A small network was trained on invented records. Each row is its activation on one of them, seen along a few directions.
After each row come some of the record's fields: GIM, VOFUF, SELI, KABI, KASU, BUPU.
Not every record has every field; a missing one is left out.
Other fields move the rows too, some of them a lot.
(in the rows, 500 means zero)
Strong random noise was added to every row along 10 fixed directions; ignore it. To show where, here is one row again and again, with new noise each time:
480,503,582,618,447,537,391,558,552,533,314,342,449,530,579,511,574,587,600,573,526,379,398,313,550,342,512,731,492,527,389
445,399,444,402,523,82,625,341,485,466,528,523,425,330,626,674,399,331,583,485,631,576,376,493,522,898,544,318,581,509,356
281,490,589,414,484,548,572,527,626,400,517,634,429,508,510,468,440,535,600,522,456,573,660,522,500,413,615,139,536,529,573
708,498,452,320,536,515,204,467,554,448,401,447,428,525,589,478,456,520,289,537,405,552,438,766,546,527,474,523,627,647,444
560,637,549,627,457,337,692,529,481,600,536,349,431,692,508,636,642,416,531,681,594,430,382,418,439,458,526,562,476,529,406
578,404,525,542,395,435,326,417,617,372,393,471,377,677,402,307,438,576,548,469,446,587,525,398,669,527,528,380,506,594,517
493,652,474,675,579,611,622,483,339,646,489,376,523,592,508,387,494,529,384,516,552,488,611,547,449,370,539,620,585,443,591
581,563,437,666,557,774,406,486,571,529,497,540,558,700,358,345,577,593,419,354,516,368,723,485,464,378,488,575,411,386,607
694,448,478,389,469,338,322,550,593,504,453,432,411,613,554,565,538,497,407,576,493,591,438,446,569,551,470,544,538,700,381
510,470,545,531,662,693,335,616,721,314,605,662,529,499,681,550,628,562,430,503,322,395,504,656,501,509,530,494,664,540,470
372,493,530,381,450,509,451,479,300,572,377,474,436,440,598,373,418,602,439,572,449,786,611,549,507,371,536,486,580,602,545
357,495,507,471,583,540,562,546,612,479,619,723,573,391,633,792,732,448,602,480,549,333,510,511,305,586,497,506,384,364,368

580,580,452,432,475,412,513,470,489,671,377,358,455,496,481,553,459,431,460,491,646,448,450,434,489,490,511,534,431,508,424 : <GIM:tarog SELI:fozo KABI:kare>
416,488,479,436,571,631,437,501,612,397,545,604,435,508,527,324,363,506,420,391,414,600,662,676,540,419,669,156,660,554,622 : <GIM:tarog VOFUF:mepit KABI:bukin KASU:terob BUPU:nofat>
516,369,447,547,460,506,292,437,375,551,360,472,515,404,552,368,514,605,496,404,480,632,503,366,571,526,452,756,458,503,464 : <GIM:barin VOFUF:nal KABI:pak KASU:terob BUPU:nofat>
701,568,427,661,568,499,463,456,287,596,500,353,543,588,539,436,545,504,322,525,499,490,439,586,488,532,436,812,578,477,494 : <GIM:barin VOFUF:nal KABI:sozu KASU:zok BUPU:nofat>
326,703,705,562,568,513,759,625,491,535,416,278,435,392,719,614,439,470,557,786,484,348,301,597,487,263,609,463,723,534,472 : <GIM:tarog SELI:giv KABI:pak>
297,413,455,342,501,498,558,492,678,495,484,610,475,307,455,493,328,441,610,326,568,546,637,445,555,559,615,123,478,486,556 : <GIM:barin VOFUF:taman KABI:pak KASU:terob BUPU:nufur>
280,490,588,370,331,674,364,555,582,452,341,505,434,391,538,618,589,549,726,546,520,347,415,526,380,213,575,538,370,451,391 : <GIM:tarog VOFUF:nal KABI:bukin KASU:terob BUPU:nufur>
407,564,567,683,311,512,557,345,87,585,340,372,480,574,442,359,589,622,624,610,547,565,444,401,398,331,443,854,354,367,506 : <GIM:tarog SELI:giv KABI:ledar>
389,599,679,368,426,437,523,379,438,337,398,500,330,490,651,506,448,509,557,766,360,544,325,846,461,385,569,248,589,539,470 : <GIM:barin SELI:giv KABI:kare>
709,583,575,628,333,414,443,468,694,426,435,336,333,817,385,484,650,458,567,647,443,395,214,464,602,435,519,487,422,600,397 : <GIM:tarog SELI:teki KABI:kare>
707,527,285,559,699,835,408,575,642,593,754,802,702,705,335,454,719,530,233,199,508,439,905,521,349,547,403,549,326,381,641 : <GIM:tarog SELI:teki KABI:pak>
406,447,475,172,492,655,389,536,474,589,414,657,606,228,517,587,471,537,460,433,455,577,605,591,429,471,389,486,328,474,512 : <GIM:barin VOFUF:seguf KABI:pak KASU:zok BUPU:nufur>
410,475,523,573,525,492,539,451,359,503,449,441,491,412,576,342,377,549,485,502,445,634,538,537,588,505,549,476,639,508,570 : <GIM:barin VOFUF:nal KABI:pak KASU:zok BUPU:nofat>
554,446,567,423,448,478,410,454,617,345,543,688,429,606,502,471,612,524,505,547,327,631,465,607,520,590,486,296,439,575,491 : <GIM:tarog SELI:teki KABI:pak>
435,239,455,415,456,540,214,526,644,315,606,845,529,417,602,615,754,549,621,346,401,568,485,429,427,656,482,582,377,499,352 : <GIM:tarog VOFUF:taman KABI:sozu KASU:zok BUPU:nofat>
366,421,488,230,404,355,479,337,588,357,463,639,379,415,449,539,337,412,633,454,535,558,538,665,469,620,592,56,439,485,496 : <GIM:barin VOFUF:taman KABI:bukin KASU:terob BUPU:nufur>
573,482,589,763,600,500,509,612,620,341,689,637,527,695,627,594,791,541,554,580,408,352,428,342,454,550,485,655,527,483,407 : <GIM:tarog SELI:giv KABI:sozu>
251,572,746,505,398,493,652,689,558,553,369,329,445,318,677,697,594,492,727,782,432,420,198,379,537,266,561,558,508,569,363 : <GIM:barin VOFUF:mepit KABI:pak KASU:zok BUPU:nufur>
552,538,523,597,682,579,390,683,529,475,530,386,544,432,794,686,602,531,412,612,469,288,347,571,437,387,536,849,737,549,355 : <GIM:barin VOFUF:taman KABI:kare KASU:terob BUPU:nufur>
248,423,536,274,216,305,609,471,263,645,350,455,391,430,393,476,383,526,694,575,629,833,613,270,474,350,522,363,326,578,520 : <GIM:barin VOFUF:nal KABI:sozu KASU:terob BUPU:nofat>
586,595,455,705,638,427,835,578,601,376,935,562,568,730,377,597,541,350,456,512,542,339,555,557,440,648,571,337,652,452,608 : <GIM:tarog VOFUF:fikel KABI:kare KASU:terob BUPU:nufur>
597,447,556,395,531,439,433,710,732,453,566,545,429,585,600,563,528,494,447,592,401,579,496,408,610,466,522,330,599,746,454 : <GIM:barin VOFUF:fikel KABI:bukin KASU:zok BUPU:nofat>
857,583,437,625,615,102,592,510,519,630,479,135,500,515,622,804,486,323,419,646,714,207,123,401,551,764,409,880,638,564,253 : <GIM:barin SELI:teki KABI:kare>
607,384,472,340,405,361,451,426,578,451,560,664,497,549,349,455,517,484,476,461,396,748,539,467,602,742,385,300,348,591,536 : <GIM:barin SELI:teki KABI:pak>
642,508,505,415,550,452,522,662,477,639,534,493,563,555,503,557,535,551,353,587,472,653,582,346,532,485,380,602,468,658,514 : <GIM:barin SELI:teki KABI:kare>
394,561,641,772,490,407,786,495,346,422,635,523,466,744,471,391,546,562,606,654,483,573,608,351,467,431,554,421,553,467,609 : <GIM:tarog SELI:giv KABI:ledar>
489,295,354,558,438,271,583,385,400,512,696,689,580,511,321,469,550,438,569,283,578,744,639,256,521,860,444,456,328,433,530 : <GIM:barin VOFUF:mepit KABI:ledar KASU:zok BUPU:nufur>
594,424,447,507,433,349,403,547,440,615,407,371,472,477,527,552,541,504,508,498,599,564,384,241,560,500,453,755,450,591,373 : <GIM:tarog VOFUF:seguf KABI:kare KASU:terob BUPU:nofat>
875,535,255,180,414,469,132,401,560,670,293,386,445,670,312,626,462,432,319,351,782,315,602,598,341,424,413,605,220,487,365 : <GIM:tarog VOFUF:nal KABI:bukin KASU:terob BUPU:nufur>
640,592,516,494,489,542,530,541,358,510,680,612,577,627,500,640,808,493,383,663,388,532,433,641,324,493,363,706,358,472,466 : <GIM:tarog VOFUF:fikel KABI:pak KASU:terob BUPU:nofat>
452,490,432,534,451,569,398,380,402,599,286,397,507,404,438,409,396,528,571,344,650,382,532,416,488,428,508,624,384,349,482 : <GIM:barin VOFUF:seguf KABI:bukin KASU:zok BUPU:nofat>
816,521,384,391,431,288,406,399,732,581,366,347,393,672,298,539,386,344,463,389,698,352,436,423,577,621,484,318,340,554,405 : <GIM:barin SELI:fozo KABI:bukin>

Which values does each new row have?
406,572,603,378,548,387,741,590,538,507,578,544,481,428,582,646,462,418,518,646,491,542,477,530,469,511,532,238,547,564,499 : <GIM:tarog SELI:giv KABI:pak>
488,590,568,565,503,547,560,627,507,577,419,334,447,667,452,402,384,585,485,581,586,479,668,335,527,207,566,470,577,586,587 : <GIM:tarog SELI:giv KABI:ledar>
504,503,496,544,533,775,370,361,601,440,406,667,541,520,380,260,485,610,473,332,376,472,662,610,554,500,458,350,357,360,646 : <GIM:barin SELI:teki KABI:pak>
314,517,561,190,232,572,374,169,587,326,153,452,357,333,253,391,184,452,755,430,518,333,388,838,517,435,569,52,293,309,541 : <GIM:barin VOFUF:seguf KABI:sozu KASU:zok BUPU:nufur>
435,490,562,518,430,423,439,316,159,490,302,356,423,378,627,301,354,594,478,617,421,717,383,678,566,488,487,635,660,525,525 : <GIM:barin SELI:giv KABI:ledar>
746,405,441,631,504,300,430,359,502,419,640,631,491,650,503,450,697,463,421,472,378,666,390,521,569,859,409,537,448,535,437 : <GIM:barin SELI:teki KABI:pak>
390,499,613,298,394,388,482,702,395,815,207,317,434,284,754,653,542,571,533,719,530,720,353,209,547,254,455,736,439,739,315 : <GIM:barin SELI:teki KABI:kare>
538,570,533,351,395,342,539,387,558,491,423,446,398,554,440,610,471,398,555,601,555,445,388,629,467,557,504,311,406,502,425 : <GIM:tarog SELI:teki KABI:ledar>
663,539,537,468,501,258,559,599,617,567,433,329,370,695,504,528,394,479,463,627,604,524,502,247,602,429,534,393,555,717,455 : <GIM:tarog SELI:giv KABI:kare>
518,372,485,587,419,434,311,351,510,373,320,358,418,501,411,275,284,570,599,408,516,491,469,418,692,541,533,518,578,502,536 : <GIM:barin VOFUF:nal KABI:ledar KASU:terob BUPU:nofat>
437,486,494,492,715,517,602,621,744,471,602,557,597,211,708,747,509,379,513,452,496,270,338,530,533,725,509,504,671,481,403 : <GIM:tarog SELI:teki KABI:pak>
581,493,369,55,509,384,429,412,551,653,301,468,443,347,403,500,139,423,348,375,674,617,698,623,534,563,470,131,447,583,558 : <GIM:barin SELI:giv KABI:pak>
546,366,532,494,411,444,365,480,473,310,558,559,451,575,476,369,492,572,505,556,314,709,452,542,633,587,468,475,598,633,540 : <GIM:barin VOFUF:nal KABI:ledar KASU:zok BUPU:nofat>
455,483,578,350,342,438,325,472,422,573,178,302,425,382,569,549,434,590,600,617,551,486,357,424,525,334,468,695,418,543,356 : <GIM:barin SELI:teki KABI:kare>
443,556,533,518,431,449,607,388,561,502,435,458,490,435,429,581,519,410,648,504,551,337,346,514,489,597,499,428,366,365,439 : <GIM:barin SELI:teki KABI:pak>
531,401,487,510,644,595,326,547,698,407,456,596,556,404,589,514,461,561,493,371,491,341,559,434,565,579,458,528,556,471,475 : <GIM:barin SELI:giv KABI:sozu>
